arr =
[[ -1.1   7.2   2.6  12.1  13.9  25.0   8.6  10.5   2.0  10.1  -9.6  -8.8]
 [-41.2 -24.0  39.3  52.4 -24.2 -23.4  23.0 -23.1  37.1  39.9  -0.4 -17.7]
 [  7.1  23.5  -2.3  -1.2   7.7  12.4  13.1   4.0  45.4  25.2  30.5 -11.0]
 [ 18.0  -3.7  -6.6  -0.3  32.1   7.1 -43.3  32.9 -51.2 -33.3 -38.8  22.8]
 [ 15.0   7.8 -16.2   1.1   4.4  -0.5 -14.6   9.6 -34.9 -31.1 -23.0  17.8]
 [-13.3  -1.1   3.3  13.9 -27.1  -2.1  32.3 -31.6 -16.9  14.7 -23.7 -13.9]
 [ 17.9  37.2 -22.3  -9.7  29.4   2.5 -22.4  42.6  11.1 -31.8  30.3  55.4]
 [-25.2 -11.7  32.2   7.6   1.0  -9.0 -13.0  17.9  -2.6  33.7 -15.8 -35.1]
 [ -3.2   4.4  -9.9  -2.2  -0.2  28.9  33.3 -14.6 -31.9  -9.9 -28.4
   -2.6]]
The entry just right of -2.3: -1.2
Give the entry just left of 39.3.
-24.0
Give the entry just left of -27.1.
13.9
The entry just right of the smallest entry is -33.3
The entry just left of 23.0: -23.4
The second entry in reading order: 7.2
The entry just left of -6.6: -3.7
Give the third smallest entry.
-41.2
The 2nd largest entry: 52.4
The entry just right of 32.2 -> 7.6
The entry just left of 3.3: -1.1
The entry just left of the largest entry -> 30.3
Give the entry just right of -3.7.
-6.6
Give the largest entry.
55.4
The 1st entry in reading order is -1.1
Give the entry just right of -23.4.
23.0
The entry just left of the smallest entry is 32.9
The entry just left of 4.0 -> 13.1
The minimum is -51.2

M =
[[  2.9   8.3  14.6  15.9  11.8  15.1  11.2  11.6]
 [ -5.0   2.9  20.8  22.0   7.6  20.5   6.9  10.0]
 [  4.2  25.7 -15.2  -5.8  18.5  -3.3  31.6  24.2]
 [-13.6  -7.4  -5.9  -4.3 -11.3  -3.9  -6.6  -4.2]
 [-66.5 -53.1 -46.1 -36.7  70.5 -52.0  -5.8 -57.2]
 [-10.2  -8.9  -5.0  -5.3 -17.3  -4.5 -11.4  -6.6]
 [-12.4 -13.8  -0.3  -1.8 -14.2  -2.3 -14.7 -10.9]
 [-14.5 -15.4  -1.7  -3.2 -17.9  -3.5 -16.8 -12.1]]
Counting starts at 0.
The entry in the bottom-right corner: -12.1
Which number is the bottom-left entry?
Answer: -14.5
Which number is the entry at row 0, column 2?
Answer: 14.6
Which number is the entry just left of -11.4?
Answer: -4.5
The entry directly below -14.7 -> -16.8
The top-right entry -> 11.6
The entry at row 0, column 0 is 2.9
The entry directly below -53.1 is -8.9
Which number is the entry directly above the largest entry?
Answer: -11.3
The entry directly above 4.2 -> -5.0
Which number is the entry just left of -7.4?
Answer: -13.6
Which number is the entry directly below 24.2?
Answer: -4.2
Which number is the entry just right of -2.3?
Answer: -14.7
The entry directly below the smallest entry -> -10.2
Which number is the top entry of the column that holds the largest entry?
Answer: 11.8
Which number is the bottom entry of the column that holds the largest entry?
Answer: -17.9
The entry in row 1 and column 1 is 2.9
The minimum -> -66.5
The entry directly below 10.0 is 24.2
Which number is the entry at row 2, column 0?
Answer: 4.2
The entry just right of -8.9 is -5.0
Which number is the entry directly below -4.5?
Answer: -2.3
Which number is the entry in row 0 and column 1?
Answer: 8.3
Which number is the largest entry?
Answer: 70.5
The entry just left of the largest entry -> -36.7
The entry just right of -13.6: -7.4
The entry in row 1 and column 2 -> 20.8

[2, 3, 3, 4, 4, 5, 2, 2, 4, 4, 7, 4, 4, 0, 2, 4]
The entry just left of 0 -> 4
Find the entry just right of the smallest entry.
A: 2
